Each row below holds a small network's activations on one input, seen along a few directions.
Each table varies a few parts of the input and shows all the possible inputs, shuffled.
Descriptions start from the smaller parts, as in this example, which fits no table here: one of 3 separate values, together with either a single point or one of 11 places around a ring or (one of 4 places along a line, together with one of 8 places around a ring).
Shared parts are said once, and a part with two or three values counts as separate values.
In the rows, 128 means zero.

Other details of the inputs shift rows strongly along two fixed directions, in all tables alike. That doesn't count.

A family of inputs:
x1: [115 127 120 136 115 120 119 122 139 108 125 114 133]
x2: [199  76 134  95 111 131 130 127  98 163 156 146 148]
x3: [113 130 125 149 124 135 118 127 132 111 133 120 140]
x4: [115 139 131 152 137 122 125 116 132 119 130 123 136]
x5: [201  91 136 104 106 105 127 129 107 167 148 125 149]
x6: [116 137 134 145 129 116 122 118 144 133 113 111 125]
x7: [117 132 122 142 119 112 123 127 144 118 127 110 126]
x8: [194  81 131  92 112 131 132 130 100 162 156 149 151]
x9: [115 132 148 139 139 132 122 131 113 100 118 114 124]
x10: [111 130 129 146 118 134 112 123 130 114 125 122 131]
x11: [114 135 127 144 116 113 125 123 142 131 113 108 124]
x12: [116 136 126 153 134 128 118 122 129 115 130 123 136]
x13: [126 137 117  65 156 164 157 161 110 142 139 163 107]
x14: [121 138 133 147 137 114 122 120 148 127 123 112 125]
x15: [117 137 131 153 129 126 125 111 130 119 121 124 128]
x16: [122 139 120  65 148 166 150 160 112 144 131 167  99]
x17: [ 63 184  68  66 162 157 181 184 183 143 115 204  68]
x18: [111 137 141 130 137 140 121 127 112 103 128 101 126]
x19: [116 133 127 155 135 130 118 120 129 116 129 123 131]
x20: [117 134 119 139 115 111 124 127 143 119 121 108 130]
x21: [112 132 146 138 143 129 125 134 113  99 122 112 131]
x22: [118 139 136 151 127 123 130 113 138 123 119 120 127]
x23: [110 126 125 136 112 120 116 120 136 113 121 116 127]
x24: [114 136 142 133 134 141 119 125 113 103 124 104 120]
x25: [112 129 148 141 147 131 124 134 113 100 125 113 128]
x26: [114 128 126 150 125 137 117 125 132 111 133 120 135]
x27: [117 141 136 150 134 118 128 117 140 122 129 120 134]
x28: [188  94 127  94 116 140 133 135  99 163 150 155 146]
x29: [115 125 120 138 113 122 119 118 137 108 120 115 126]
x30: [192  97 133 109 122 128 128 125  94 165 145 148 147]
x31: [112 138 135 151 128 126 121 113 129 124 121 124 129]
x32: [121 137 130 147 131 117 124 118 146 129 112 111 124]
x33: [198  92 146 118 125 120 129 113  94 169 151 139 150]
x34: [117 134 126 153 127 130 118 117 128 115 121 124 127]
x35: [108 141  72  37 145 176 179 177 148 155 129 228  83]
x36: [112 123 122 141 116 129 119 121 136 105 129 120 136]
x37: [109 122 126 140 113 129 114 120 134 110 125 121 130]
x38: [180 110 140 107 125 123 140 123 111 167 141 147 141]
x39: [115 128 125 149 119 136 117 121 131 110 125 121 130]
x40: [121 141 126 144 123 109 123 128 147 125 123 109 129]
x41: [115 128 122 138 119 118 119 125 141 108 131 114 134]
x42: [111 131 147 139 146 129 126 136 112 100 125 112 133]
x43: [111 134 143 134 141 142 121 128 112 104 131 101 124]
x44: [ 60 190  70  64 173 162 180 180 186 144 107 206  71]
x45: [113 135 130 151 126 130 113 119 127 120 121 124 128]
x46: [120 140 124 143 120 110 125 126 146 126 118 108 128]
x47: [167 115 119  98 118 123 144 137 125 168 126 144 122]
x48: [185 108 140 112 129 111 128 125 120 167 139 130 141]
x49: [187 102 139 110 125 123 134 119  99 166 145 147 146]
x50: [111 131 124 140 111 113 122 125 139 124 117 110 125]
x51: [117 130 119 142 113 114 125 124 141 120 116 109 124]
x52: [114 140 139 149 126 123 127 114 137 128 119 119 129]
x53: [117 138 136 152 134 120 129 115 140 123 128 120 130]
x54: [195  85 130  89 112 122 132 130 105 163 153 146 140]
x55: [110 133 152 137 137 132 118 132 113 105 118 115 125]
Description of these inputs: one of 5 places along a line, together with either one of 2 separate values or one of 9 places around a ring.
The inputs of x22 and x52 match in every part but the place on the line of 5. If x34 is changed in the same way as x22 into x52, which row does it become?
Answer: x45
The inputs of x15 and x49 match in every part but the place on the line of 5. If x39 is changed in the same way as x15 into x49, which row does it become?
Answer: x28
Change only the place on the ring of 9 in x19. List by row number the other rows that result.
Answer: x2, x7, x14, x17, x26, x33, x53, x54
List by row number the other rows that have the place on the line of 5 in common with x27.
Answer: x3, x4, x5, x8, x12, x13, x40, x41, x42, x48

A family of inputs:
x56: [125 146 123 152 130 122 114 124 153 136 117 111 126]
x57: [110 126 121 141 110 116 120 118 143 109 125 129 138]
x58: [116 141 139 143 144 123 118 141 109 105 113 116 130]
x59: [115 136 139 134 127 104 137 120 148 119 117 109 128]
x60: [202  93 160  89 118 118 124 139  66 164 152 115 139]
x61: [106 134 139 133 110 145 119 140 113 103 121 107 129]
x62: [126 142 122 144 125 119 113 123 155 132 111 106 121]
x63: [114 145 137 138 141 117 131 136 106 105 120 106 127]
x64: [130 123 104  88 136 133 160 156 144 151 128 187 110]
x65: [117 129 135 139 126 108 120 128 151 121 109 115 125]
x66: [112 116 125 144 141 146 119 126 129  96 139 115 135]
x67: [120 141 123 134 123 111 133 120 147 126 115  96 121]
x68: [108 132 117 148 113 122 118 115 138 113 135 133 144]
x69: [118 140 153 148 148 134 120 110 119 111 114 127 116]
x70: [151 119  89  70 110 143 142 141 129 164 132 172 109]
x71: [114 136 108 151 110 125 113 114 140 119 136 126 132]
x72: [116 146 152 142 146 129 131 105 118 111 123 118 113]
x73: [108 146 148 151 146 136 112 110 123 137 107 124 130]
x74: [116 137 135 133 124 105 136 122 147 121 114 104 126]
x75: [113 122 114 144 111 116 121 123 142 121 114 113 118]
x76: [111 119 128 144 118 110 126 123 146 114 117 122 126]
x77: [109 121 124 135 126 153 115 118 129  93 142 117 141]
x78: [108 131 139 141 126 135 121 145 111 108 119 106 124]
x79: [124 148 122 138 125 115 131 118 151 133 117  94 121]
x80: [106 150 148 146 143 131 128 104 119 136 115 114 126]
x81: [111 126 109 134  99 121 116 115 139 114 116 114 124]
x82: [116 136 147 148 125 148 127 107 121 102 123 129 119]
x83: [136 133  87  84 138 149 158 158 142 167 140 196 104]
x84: [106 121 137 133 126 145 117 132 125 102 132 105 126]
x85: [113 134 129 143 121 138 124 136 110  97 114 118 138]
x86: [112 129 123 158 124 117 125 122 140 117 131 131 137]
x87: [115 140 136 137 151 126 129 127 114  97 136 110 133]
x88: [118 132 114 154 118 122 118 121 143 127 122 116 121]
x89: [122 151 123 153 131 118 133 120 149 134 133 108 134]
x90: [117 135 136 144 154 130 115 132 117  98 129 120 136]
x91: [130 120  96  66 131 138 165 164 144 160 123 191 100]
x92: [114 132 131 149 135 129 126 140 108 102 113 117 132]
x93: [133 143 106  61 149 133 180 161 147 165 131 191 106]
x94: [246  58 187 131 109 119 116  91  55 168 150 120 158]
x95: [114 130 118 160 123 118 124 123 142 121 135 129 135]
x96: [209  85 163  93 120 122 116 143  66 166 147 124 144]
x97: [116 129 139 141 129 107 122 126 151 120 112 119 127]
x98: [126 123  97  68 120 139 154 149 141 147 127 185 113]
x99: [116 139 134 155 134 116 121 126 146 124 128 128 140]
x100: [114 124 133 139 153 141 110 127 129  99 139 114 134]
x101: [129 161  86  62 151 152 179 163 154 181 130 182  94]
x102: [115 135 107 146 106 126 112 113 139 121 127 119 125]
x103: [116 126 129 149 145 136 125 131 118  95 129 121 137]
x104: [121 134 123 141 124 114 116 125 150 127 109 108 121]
x105: [134 136 106  65 152 139 166 168 151 167 126 203 104]
x106: [235  61 161 115 105 127 113 108  60 149 162 119 182]
x107: [105 137 139 154 123 146 121 106 118 125 119 129 128]
x108: [117 147 127 153 132 113 138 121 146 129 138 113 140]
x109: [247  43 181 108  77 127  95  98  55 158 169  89 181]
x110: [139 116  96  60 115 140 155 152 135 156 127 185 112]
x111: [118 128 112 146 112 119 117 121 145 125 116 111 117]
x112: [125 146 124 158 132 122 116 125 153 133 127 119 133]
x113: [105 134 146 120 135 134 118 129 120 105 139  94 119]
x114: [229  62 165 101 125 121 117 110  66 158 176 106 166]
x115: [107 129 146 127 138 138 109 135 124 105 132 102 123]
x116: [104 134 142 158 136 140 122 111 117 132 113 126 125]
x117: [111 134 112 152 112 122 117 115 140 116 138 131 140]
x118: [132 145  99  87 151 144 158 163 151 168 139 194 114]
x119: [127 149 101  70 152 142 180 160 144 167 142 194 113]
What is each input in this table made of?
Answer: one of 4 places along a line, together with either one of 2 separate values or one of 5 places around a ring or one of 9 places around a ring
The inputs of x56 and x102 match in every part but the place on the line of 4. If x90 is changed in the same way as x56 into x102, which row does it become?
Answer: x106
Change only the place on the line of 4 in x93. List by row number the other rows that result.
Answer: x57, x64, x105
Change only the choice among 2 separate values in x72. List by row number the other rows that result.
Answer: x80
